A small network was shown many inputs. Here are its activations along a few directions, one row for each input.
Each table varies a few parts of the input and shows all the possible inputs, shuffled.
A made-up example of a description, with smaller parts first: values(3) and (point or ring(9) or (line(4) and ring(8))).
Shared parts are said once, and a part with two or three values counts as separate values.

Other details of the inputs shift rows strongly along two fixed directions, in all tables alike. That doesn't count.

Table:
R1: [  2   1 -28  21  29   9   3  -6   6  33  -7   4  29 -28  21 -14]
R2: [  39   -4   11  -30  -95  -25  -22   45   30 -113  -24    9  -42   48
  -50  -52]
R3: [ 60 -10 -36  12 -65 -29 -12  15  33 -56 -14  36 -14 -26 -24 -88]
R4: [  3  -3 -16  26  32  12  10  -4   1  28  -1  21  16 -35  25  -7]
R5: [  2  -7  -4  36  26   8   8 -15   3  33  24  17   3 -38  22  -1]
R6: [  1  -5 -19  30  24  -3  -4 -12  -8  41  18  -1  24 -25  10 -17]
R7: [ 60 -13 -28  30 -63 -18 -14  17  35 -59   0  31 -17 -19 -24 -91]
R8: [  1  -7 -12  35  29  22  13 -15   2  28  11  17  11 -33  20  -8]
R9: [-26   8  36 -26   5   7   6  10 -14 -11  -1 -13 -18  32   3  51]
R10: [  2  -4 -24  30  25  19   6 -17   6  33   5   0  25 -25  16 -15]
R11: [-25   4  17 -39  -6  -7  -6   0 -21  -8  -9 -26  -1  40 -18  31]
R12: [  5  -3  -7  32  25  -5  -2 -13   6  44  29   3  11 -34  13  -4]
R13: [-23   3  25 -35  -3  16   9  -2 -11 -23 -15  -7 -16  35  -8  39]
R14: [-27  15  34 -29  10  -5  -1  10 -16   6   3 -30  -8  34  -2  53]
R15: [-26  12  30 -38   3  -7   1  -3 -17   6   1 -28 -11  32  -8  53]
R16: [  3  -1 -32  13  24   7   6 -20   3  35  -9   6  28 -31  17 -12]
R17: [-26   8  21 -30   2  -5  -8  13 -22  -6  -7 -29   2  42 -11  32]
R18: [-25   5  33 -35  -1   4   8  -3 -14 -12  -3 -11 -22  30  -3  51]
Description of these inputs: values(3) and (point or ring(5)).
The inputs of R9 and R18 match in every part but the values(3) part. If R17 is changed in the same way as R9 into R18, which row does it become? -> R11
List by row number the other rows that have the values(3) part in common with R10. -> R5, R6, R7, R8, R12

Table:
R19: [ -1 -16 -45  11  33 -18 -15 -21  -2  46  -3   9  44 -29   7 -32]
R20: [-16  22  34  -5   4  -1  -5  33 -11   2  13 -39  -5  35   3  30]
R21: [-24   6  19 -34   6 -21  -9  27 -32  -3 -10 -14   2  34  -1  35]
R22: [ 58 -32 -32  11 -37 -42 -19  -7  68 -27   3  65 -19 -58 -26 -67]
R23: [  44  -46    6  -48 -113  -77  -62   22   61 -120   -2   41  -56   29
  -88  -68]
R24: [  9  -5 -30  44  25   0  -9 -13  17  49  19 -18  37 -25   9 -31]
R25: [-25   9  37 -15   8  24  13  14  -7 -24 -10  -3 -21  27  18  46]
R26: [ 24  14 -16  41   9 -21  -2 -13   1  53  37  -9  13 -47  17 -18]
R27: [-35  -5  16 -24   5  40   9 -13   2 -16 -14 -17  -4  37   1  43]
R28: [-36  -6  21  -9   3  41   6 -11 -23 -11   2 -24   1  46 -16  27]
R29: [  6  57  -9 -24 -36  24  41  22 -57 -29 -51 -46   4  35  11  -5]
R30: [ 14   0 -19  21  39  -5   5   5  13  36  -9  32  21 -51  30  -6]
R31: [ 15  -2 -17  32  18   6  20 -27   9  34  14  31  -4 -57  33  -6]
R32: [-15   7  37 -13  -9  15  18 -13 -36 -10  18 -17 -28  29  -8  35]
R33: [-25   9  37   0   8  25  11  18 -30 -19   7 -10 -19  36   1  33]
R34: [  7 -12 -39  12  36  10  -3 -24  25  40 -13  20  34 -40  11 -15]
Describe the family of inputs behind these rows. -> point or (values(3) and ring(5))
Which other rows does R31 become when the values(3) part takes its other values? List them by row number. -> R25, R27
